Each row below holds a small network's activations on one input, seen along a few directions.
Each table varies a few parts of the input and shows all the possible inputs, shuffled.
Descriptions start from the smaller parts, as in this example, which fits no table here: one of 4 places along a line, together with either a single point or one of 11 places around a ring or (one of 3 separate values, together with one of 8 places around a ring).
Shared parts are said once, and a part with two or three values counts as separate values.

Other details of the inputs shift rows strongly along two fixed directions, in all tables alike. That doesn't count.

A family of inputs:
x1: [  2   2   4  -4   4 -19   5  20   6  -8 -15  -8  23]
x2: [  5 -30   4  -8  -2   7  20   3  17   1  -6 -12  20]
x3: [  0  28   1  -3  17 -51 -13  28  -2  -4 -11  10  12]
x4: [ 22 -14 -12  -5 -13  -7  31   2  14 -20 -17 -22  23]
x5: [ -1 -11   3 -12  -4 -12  12  10  11   4 -14 -10  20]
x6: [  6   4 -10  -5 -12  -2  14   0  17 -10 -11 -24  21]
x7: [  7 -37   7   5   2  23   7  -7  11   3   7  -7   0]
x8: [-10  25   4   9  10  -1 -22   3 -16   7  12  20 -22]
x9: [  8  38 -15   2   4 -40  -8  18 -10  -4 -16  -1   2]
x10: [-17  -1   4  13  10  10 -17 -10 -12  21   6  15 -21]
x11: [ 11  -4   2  -3  -2   6  16  13   5  -1  -4 -11  19]
x12: [  8  27 -14  -8  -5 -37   5   9  12 -10  -9 -13  21]
x13: [  2 -26  -7  -3 -17  31  21 -20  14 -15   2 -14  10]
x14: [ -3  -3  -8   7  -3  14 -13 -28  -3  -4  20  15 -24]
x15: [ -1 -23  11  -2 -15  28  25  -7  11  -5   0 -10   6]
x16: [  3 -11  -4 -16 -18   2  22  -7  15 -13   2 -14  23]
x17: [  4  39 -12   6   4 -36 -13  15 -14   0 -12  -2  -1]
x18: [  1 -25  -3  -7 -20  31  22 -20  11  -8   5 -14  12]
x19: [  5 -22   9  -4 -12  25  21  -3  14 -12   0 -10   8]
x20: [ -4  33 -12 -11  -1 -29  -5   9  -2  -2  -3   2  14]
x21: [ -8  29 -10  14   8  -4 -24  -6 -19  10   8  15 -25]
x22: [ -9 -28  10   2  -2  18   0 -15   8   5   7   2 -15]
x23: [ -6   1   1  13   8  22  -8  -8 -12  16  16  15 -24]
x24: [  8  14   4  -6  -3 -14   7  24   3  -8  -9  -8  18]
x25: [-10 -12  11  12   8  23 -14 -14   0   6   9  10 -21]
x26: [ -5 -32  10  -3  -8  22  21 -12  17  -2  -6 -12  10]
x27: [  8  16  -3 -12   4 -23   8  19   2   3  -5   1  15]
x28: [ -5  12   1  10  21 -11 -30   5 -15  17  10  18 -21]
x29: [  2   2  -9  11   1  18 -10 -19 -13   5   6  10 -27]
x30: [ -6  14   6  11  16  -9 -32   3 -13  10   8  19 -24]
x31: [ 24 -17 -10 -12 -19  -5  33   0  15 -17 -18 -19  29]
x32: [ -5  -4   3  15  18  10 -21  -4 -10  17  12  13 -20]
x33: [ -7 -16  -4   3 -16  33   5 -23   1   0  13  -4  -2]
x34: [  7  -3   7  -2  -7   5  16  15   5  -9  -6 -12  16]
x35: [  0  37 -13   3   3 -34 -11  14 -17   2 -10   2   4]
x36: [-22  11   8  14  12  -4 -24  -6 -15  17   7  17 -23]
x37: [  2  25 -12 -10  -2 -24   3   6   5 -10  -9  -4  19]
x38: [ 12 -29   4  -5  -8  26  21   1  13  -5   4 -14   7]
x39: [  2 -24   5 -14  -6  -7  21   5  17   1 -13 -12  22]
x40: [  9 -26   6 -13  -1   5  14 -15   2 -23 -12 -13  24]
x41: [ -5   3   4  -7   1 -18   6  12   6   8 -15  -6  19]
x42: [ -9  -4   0  11  13   9 -18  -7  -8  18   8  16 -17]
x43: [ -3  27 -11   8   8 -11 -27  -6 -17   7  11  17 -32]
x44: [  4 -17  -9  16  -7  29   6 -18  -4  -4   3  -6 -15]
x45: [  1   6  -9  -5 -12  -4  14   1   9 -13  -7 -15  25]
x46: [  4  -9   6 -15 -13  -4  23   9  15  -9  -7  -9  16]
x47: [  8 -18   3   6   2  24  -4  -7  -2   5  19   7 -19]
x48: [ -2 -20   4   2  -9  31  12  -8   3   6   7  -1  -5]
x49: [  3 -23  -8   5 -16  33   3 -23  12  -5   9 -11 -10]
x50: [  7   3 -10   7   1   8 -13 -17 -13   5   5  12 -26]
x51: [  2  15   3 -14  12 -32  -4   1 -15 -14 -17  -5  21]
x52: [  4  17   0 -14  -1 -25   6  18   2   4  -6   2  11]
x53: [  9  -7   8 -12 -11  -2  19  11  16 -14  -5  -8  18]
x54: [ -6  27   3  -1  14 -42 -16  18  -2  -2  -5  13   3]
x55: [-14  15   7  20  17  -4 -33   2 -20  12  10  17 -25]
x56: [-11  28 -11  18   5  -4 -30 -11 -15  10  13  11 -27]
x57: [ -5  15  -1  -2   7 -26  -3  20  -2  10 -13   1  19]
x58: [ -9   6   2  19  18   3 -24   0 -16  18  11  14 -19]
x59: [ -2  11  -2  -8   8 -29  -2  19   2   8 -12  -1  18]
x60: [ -9  17   4   6  17  -7 -33 -16 -32   1   4  14 -15]
x61: [  2  20   3 -11   1 -23   4  21   5  -9  -8   1  13]
x62: [ -6 -20   7   0  -7  26   4 -12   2   1  13   5 -23]
x63: [  8 -16  10   6  -2  24  -4  -9  -1  -2  17   8 -23]
x64: [ -1 -17   7  -9  -2  -3  12   7  16 -11 -10  -9  17]
x65: [  4 -12   8   6  -1  24  -5  -6  -2  -1  13   7 -22]
x66: [  2 -21   2   2  -4  30   8  -6   3   6   9  -1  -7]
x67: [ -1   2   6 -11 -10  -6  17  14   8  -5  -8  -9  14]
x68: [  0  20  -1 -11   0 -21   5  19   0   6 -10   1  13]
x69: [-14 -12  12  17   7  23 -14 -14  -3   6  10   9 -20]
x70: [  3  -2  -6   7   1  15  -7 -22  -4   0  15  11 -31]
x71: [ -9  11   5 -10   3 -33  -1  17   4   2 -14   0  14]
x72: [  2   4   2 -11   6 -19   2   0 -11 -15 -17 -11  27]
x73: [  2 -20   1   1  -1  25   6  -7   2   5  12   4 -14]
x74: [  0  -7   3  12   7  27 -11  -6  -9  11  17  10 -25]
x75: [  1  40 -11  -2   3 -35 -11  15  -8   1 -10   1   5]
x76: [  2 -24   1  -6  -9  25  11  -6   6   3   7   0  -5]
Each input here is: one of 4 places along a line, together with either a single point or one of 6 places along a line or (one of 2 separate values, together with one of 6 places around a ring).
Q: The inputs of x15 and x46 match in every part but the place on the line of 4. If x48 is changed in the same way as x15 into x46, which row does it become?
A: x52
Q: The inputs of x64 and x69 match in every part but the place on the line of 4. If x20 is changed in the same way as x64 into x69, which row does it become?
A: x33
Q: Which other rows does x53 become when the choice among 2 separate values takes its other values? List them by row number.
A: x54
Q: Start at x18 and move only the place on the line of 6, one step at a time. The first step leads to x13. Which rows follow, in order?
A: x6, x75, x29, x17

A family of inputs:
x77: [  7 -19  -2  -1 -12  23  15 -10   6  -6   5  -8   0]
x78: [  0  12  -8  17   9  13 -25 -10 -15   9  20  19 -42]
x79: [ 11 -22  -4  -6 -14  22  24  -5  13 -10  -1 -15  12]
x80: [-15  13  -1  17   7  12 -28 -18 -18  14  19  21 -36]
x81: [-13  13  -3  14   7  10 -27 -17 -16  12  17  20 -33]
x82: [  2 -17  -2   1  -6  15   6 -15   2  -4  -1  -8   5]
x83: [  2 -24   0  -4 -15  24  23  -9  14  -9  -4 -16  16]
x84: [ -5 -35  26  -2  10  14  10  12  11  12   0   1   6]
x85: [ -1  29  -7  -8   5 -41  -3  16  -4  -4 -18  -5  23]
x86: [ -5 -34  26  -1  10  14   7  11  11  12   0   1   4]
x87: [  2  -9  -2  -3  -5   2   8  -7   3  -5  -7 -10  12]
x88: [  7  34 -10 -11   1 -39   4  25  -1  -6 -15  -4  20]
x89: [ -1  28  -8  -7  -3 -29   0  15   1   0  -5   3   9]
x90: [ 11  33 -11  -7  -2 -37   4  27   1  -8 -15  -6  18]
x91: [ -3   2  -1   6   7   4 -20 -17 -16  -1   8   8 -17]
x92: [  3  23  -3  -8   8 -34  -7   8  -6 -10 -13  -4  15]
x93: [ 10 -10  -4   4  -8  15  10  -3   6  -6   3  -5  -6]
x94: [-10  16  -6   7   3   3 -21  -8  -9  11  15  19 -30]
x95: [ -1 -46  26  -5   4  21  21  12  19   7  -6  -7  17]
x96: [  0  -2  -5  -4 -10   5  12   0  10  -3   2  -5   5]
x97: [  0  14  -2   0   6 -18 -13  -4 -11  -5  -4   2   1]
Q: The inputs of x90 and x93 match in every part but one. If x85 is changed in the same way as x90 into x93, which row does it become?
A: x87
Q: Describe the family of inputs behind these rows.
A: one of 3 separate values, together with either a single point or one of 6 places along a line
Q: Which other rows does x80 become when the choice among 3 separate values takes its other values? List them by row number.
A: x81, x83
Q: Which other rows does x79 become when the choice among 3 separate values takes its other values? List them by row number.
A: x77, x88

A family of inputs:
x98: [  4 -14  -6   8  -8  30   4 -17  -1  -4  10  -2 -16]
x99: [ 14  -1  -9  -2  -9  -1  14   6   7 -10  -3 -11   6]
x100: [ 11  18  -7 -13  -4 -34  21  34  15  -8 -18 -12  32]
x101: [  9 -39   1  11 -11  53  10 -23   9  -1  20  -1 -28]
x102: [  4 -31  13  -1   3  17   9  -2   9   0   0  -4   4]
x103: [  7 -28   4  -9 -11  13  21 -11  11 -16 -13 -21  24]
x104: [ -7 -25  12  -7  -4   7  22  11  16   5 -12 -13  29]
x105: [ -2 -13   0  -2 -14  16  23   7  18   3  -1  -9  11]
x106: [  6  15   1 -12   3 -39   8  22   2 -13 -25 -14  37]
x107: [  1   7   4   1  13 -18 -14   8  -8   3  -2   6  -4]
x108: [ -3  44 -17  -3   2 -34 -13   8 -10  -1  -4   6   1]
x109: [ -9   2   5  21  22  12 -41 -21 -26  15  22  25 -49]
x110: [-1  2  2 -4 -7  3 13 14 12  5  3  1  5]
x111: [ 10 -41   8  -8 -10  25  24 -15  14 -17 -11 -25  25]
x112: [-14 -10  15   6  11  15 -15  -5  -6  16  14  17 -19]
x113: [-18  49  -5   8  22 -38 -48  -4 -32  11   4  24 -21]
x114: [  7  27 -13 -12  -9 -31  13  17   5 -14 -17 -13  31]
x115: [ -9  27  10   0  22 -32 -22  19 -12  17  -1  20  -8]
x116: [ 7 12 -8  2 -3 -4 -1  4 -3 -4  0  0 -4]
x117: [-12 -33   3  14  -3  47 -14 -50 -10   2  20   7 -33]
x118: [ 3  4  1 -5 -4 -5 12 17 10  2 -2  0  5]
x119: [ -9  28 -14   8   0  -1 -25 -19 -19   7  14  16 -28]
Q: Describe the family of inputs behind these rows.
A: one of 2 separate values, together with one of 11 places along a line
Q: Which other rows does x118 become when the place on the line of 11 takes its other values? List them by row number.
A: x98, x99, x100, x101, x105, x108, x110, x114, x116, x119
